A small network was shown many inputs. Here are its activations along a few directions, one row for each input.
In each table, some parts of the input vary, and every possible input appears once, in random order.
Descriptions start from the smaller parts, as in this example, which fits no table here: one of 4 places along a line, together with either a single point or one of 9 places along a line or (one of 3 separate values, together with one of 5 places around a ring).
Shared parts are said once, and a part with two or three values counts as separate values.

Other details of the inputs vary at random and push rows far along two fixed directions, the same in every table; ignore that.

A family of inputs:
row 1: [ -4 -29   2  27  45  -3  -2 -33   8  20  -1]
row 2: [  1  -9 -10  49  27 -21   5 -33   8 -16   1]
row 3: [-10   8  21 -35 -13   8  -3  17  12  12  14]
row 4: [-13  14   8  -5  17 -11  15 -11 -15  -3  11]
row 5: [ 18  22  -6 -15 -50   1 -30  28 -31   7   5]
row 6: [  0 -44   6  -6 -23  11  -7 -22  12 -22 -11]
row 7: [ -5  38   1 -13  35   3  24   8 -27  16  13]
row 8: [  7  -2   1  41  41  -9  -1 -36  -8  -4  -3]
row 9: [ -7   7   7 -28  -9  12  -2  37  10  16   1]
row 10: [-10   6  -5  31  46 -25  11 -33   7  12   1]
row 11: [  6 -16   7   2 -25 -13  -9 -32  26 -24 -33]
row 12: [ 13   1 -11  29  -4  -8   8  -7   9 -14 -10]
row 13: [ 16 -38  -9  11 -42   8  -4   4  31 -28  -9]
row 14: [ -3 -17  -3  29  38 -14   9 -46 -12  -6  -9]
row 15: [ -4 -42 -12  -2 -32   9  -1   5  23 -27 -14]
row 16: [ -6  29   8  -2  44  14   9  43 -29  37  30]
row 17: [-16 -14  -1  17  55   3  14 -19 -13  20  28]
row 18: [  1  43  10 -21 -19   6   2  44 -11  -2   0]
row 19: [-10  46   7 -24  -1   2   6  30  -3  15  -7]
row 20: [  8  14 -22  -9 -34  -8 -33   4 -13  14  -8]
row 21: [ -3  20   5 -11  40  11  13  17  -4  39  21]
row 22: [ -8  22   1 -26 -12   3  10  22 -10  -9  -7]
row 23: [ 11  18 -11 -38 -45   2 -26  21 -37   2   5]
row 24: [ 11 -23  15  -7 -24  14 -16   0   9 -15  -2]
row 25: [  6 -40   0  15 -30   0 -10  -7  28 -28   1]
row 26: [  2  16  -4   0  -4  -8  10  -4  15   2 -16]
row 27: [  3 -32  -6 -10 -22  12   7   2  14 -14  -2]
Description of these inputs: one of 3 separate values, together with either a single point or (one of 2 separate values, together with one of 4 places along a line).
- The inputs of row 8 and row 14 match in every part but the choice among 3 separate values. If row 24 is changed in the same way as row 8 into row 14, which row does it become? => row 6
- A walk changes only the place on the line of 4. It starts at row 19 and steps to row 26. List the rest of the walk in order. => row 10, row 11
- Which other rows does row 3 become when the place on the line of 4 takes its other values? List them by row number. => row 1, row 9, row 21
- Which other rows does row 2 become when the choice among 3 separate values takes its other values? List them by row number. => row 4, row 10

A family of inputs:
row 28: [ -1  21  -1   7  22  -2  -1   5 -22  13  13]
row 29: [  7  11   6 -25 -36   4  -6  12  -7 -10  -5]
row 30: [ -1 -11  -7  21  30  -6   0 -17   1  13   7]
row 31: [  1  -3   0  -9 -12   5   1  11   3  -8  -2]
row 32: [-2  2  8 -9  0  9 -1  9 -9  4  5]
row 33: [ -7   8   8 -11  11   0   6   2  -7   4   4]
row 34: [  0 -15  -9  25  11  -6   3 -20  17  -7  -9]
row 35: [  5  20   3  -7   7   0  -1   4 -18  12   4]
row 36: [  3 -21  -5  14 -14  -2   4  -8  13 -16  -6]
row 37: [ -3  -7  -6  22  34  -2   1 -12  -3  16   2]
row 38: [  1  16  -1 -16  -7   2   0   8 -15   4   1]
row 39: [ 0  8  9 -9  6  8 -3  9 -9 11  6]
row 40: [-1 10  6  2 14  3  5 -1 -2  5  6]
row 41: [-4 -8  0 -3 -2  6 -1  2 -2  0 -1]
row 42: [ -3 -17 -12  23  11  -6   6 -20  16  -7  -8]
row 43: [ -1 -14  -6   4  -1  -2  -3  -8   8   0   1]
row 44: [ 3  9  5 -3 11  5  1  9 -5  6  6]
row 45: [ -4  15  13  -5  23   0   4   0 -11  12   8]
row 46: [-4 -2  0 -5  3  5 -1  5 -1  7 -1]
row 47: [-5  9  4 -8  3  5  7  5 -2 -1  5]
row 48: [  6  -9   8 -20 -39   5 -11   6  12 -13  -2]
row 49: [  3  -1   6  -5 -16   3   1   7   7  -5  -1]
row 50: [  2  23   2   1  11  -2  -5   8 -16  12   9]
row 51: [ 2 -9 -5  0 -8  1  0  3 10 -7 -6]
row 52: [ -2   3   2 -10 -11   2   5  11   6   1   0]
row 53: [ -1 -11   5   1  -6  -3   1 -11   6 -13  -6]
row 54: [-8  6  4 -3 17 -3  6 -3 -2  7  1]
row 55: [ 2  8  4 -7  4  4  0 12  0  6  2]
row 56: [  9  -1  -1 -18 -49   0 -11   5  11 -17 -18]
row 57: [-3  6  4 -9 -2  4  8 13 -3  3  6]
row 58: [ -4  21  -6   5  22  -5   0   6 -16  17   9]
row 59: [  4 -12 -16  12  -7  -9  -2 -15   5  -6 -13]
row 60: [-6 17 11 -8 23 -2  4  3 -8 15  6]
row 61: [  4  -2   4  -8 -13   6  -1  10   2 -10  -1]
row 62: [ -2 -16 -22  39  17 -14  -2 -22  -1  -5  -5]
row 63: [  0 -11  -2  10  -5   0   3 -11  11 -15  -5]
row 64: [  4 -33  -8  13 -20  -4  -6 -19  18 -20  -7]
row 65: [  3  16   3 -14 -26  -1 -11  16  -1  -2  -3]
row 66: [  1 -20 -10  27   8  -8   4 -15  16  -3  -7]
row 67: [ -1  -6   2 -13 -13   4  -3   5   1  -3   5]
- Describe the family of inputs behind these rows. => one of 5 places around a ring, together with either one of 2 separate values or one of 6 places along a line
- The inputs of row 37 and row 32 match in every part but the place on the ring of 5. If row 66 is changed in the same way as row 37 into row 32, which row does it become? => row 36
- The inputs of row 30 and row 48 match in every part but the place on the ring of 5. If row 55 is changed in the same way as row 30 into row 48, which row does it become? => row 44
- A walk changes only the place on the ring of 5. It starts at row 42 and steps to row 34. List the rest of the walk in order. => row 40, row 63, row 47

A family of inputs:
row 68: [  1  -7  -7  23  -6 -11   0 -16   8 -21  -8]
row 69: [  2 -14  -9   6 -25 -11 -10 -18  15 -12 -23]
row 70: [  7  11  -4 -21 -33   9  -9  30 -12   3  -1]
row 71: [  6 -27 -23  12 -30  -7 -12  -8   5 -13 -15]
row 72: [ -4  40   7 -24  -2   6   5  31 -16   8   3]
row 73: [ 10 -11  -1   6 -36  -3 -12  -7  17 -20 -20]
row 74: [  6 -22 -15   6 -26 -11 -15 -14  13 -13 -19]
row 75: [  3  40  16 -28  -6   5   3  19 -18   6  13]
row 76: [ -3 -42   4   5   4   8   0 -21  18 -16  -3]
row 77: [ -8  19  29 -35   3  14   8  29   7  19  14]
row 78: [  8  -9 -12   3 -32  -3  -2  -3  18 -21 -22]
row 79: [ -4  26  12 -34 -36   0  -2  19  -5 -13  -3]
row 80: [ -8 -20   0  14  49  13  11 -11 -14  17  21]
row 81: [-15  -6  14   6  45   5  24  -9  -1   4  10]
row 82: [  9 -17 -16  11 -21  -5 -14  -6  11 -11 -17]
row 83: [ -1 -25  19 -25 -35  10  11  -2  27 -30 -12]
row 84: [ -3  14 -11  12  32 -10   9 -12 -11  16   2]
row 85: [-8 -3  5  9 41  2 22 -1 12 17 14]
row 86: [  7 -27 -18  11 -32  -7 -13 -12   2 -17  -9]
row 87: [ -2 -39  15  -3 -18   4   5 -19  29 -25 -17]
row 88: [  5  41  12 -20   4   7   5  24 -19  13  12]
row 89: [  6  -3 -18  37  38  -3   0  -5 -22  19  12]
row 90: [ -2  32  18 -36 -21   2  -9  13 -14   7   3]
row 91: [ -3 -40 -11  15  -4   9  -1  -3  23  -4   4]
row 92: [  0   5 -12  36  35  -9   8 -11  -6   2   1]
row 93: [-12 -21   0  21  26  -2  18  -7  26  -2   1]
row 94: [  1  30  12 -32  -7   2 -11  18 -24  15  13]
row 95: [ -1  11 -10  25  41  -7   2 -11 -11  22  -1]
row 96: [  5  -4 -10  30  32 -10  -7 -20 -12  10   9]
row 97: [  8  11   5 -24 -39   8 -13  24 -15  -5   8]
row 98: [  0  39  21 -24   1   4  -5  16 -21  15  12]
row 99: [ 13 -16  -7   5 -36  -2 -17  -2  12 -20 -14]
row 100: [ -8  39   7 -29  -3   1   5  24 -17  10   4]
row 101: [ -3   8 -11  25  43 -14  10 -25 -13  14   7]
row 102: [ -9 -13   0  16  52   5   6  -5   7  25  19]
- The inputs of row 93 and row 85 match in every part but one. If row 100 is changed in the same way as row 93 into row 85, which row does it become? => row 84
- Describe the family of inputs behind these rows. => one of 5 places along a line, together with either one of 2 separate values or one of 5 places around a ring
- Which other rows does row 89 become when the place on the line of 5 takes its other values? List them by row number. => row 73, row 88, row 92, row 99
- Which other rows does row 99 become when the place on the ring of 5 takes its other values? List them by row number. => row 74, row 82, row 94, row 96
- Which other rows does row 81 become when the choice among 2 separate values takes its other values? List them by row number. => row 93
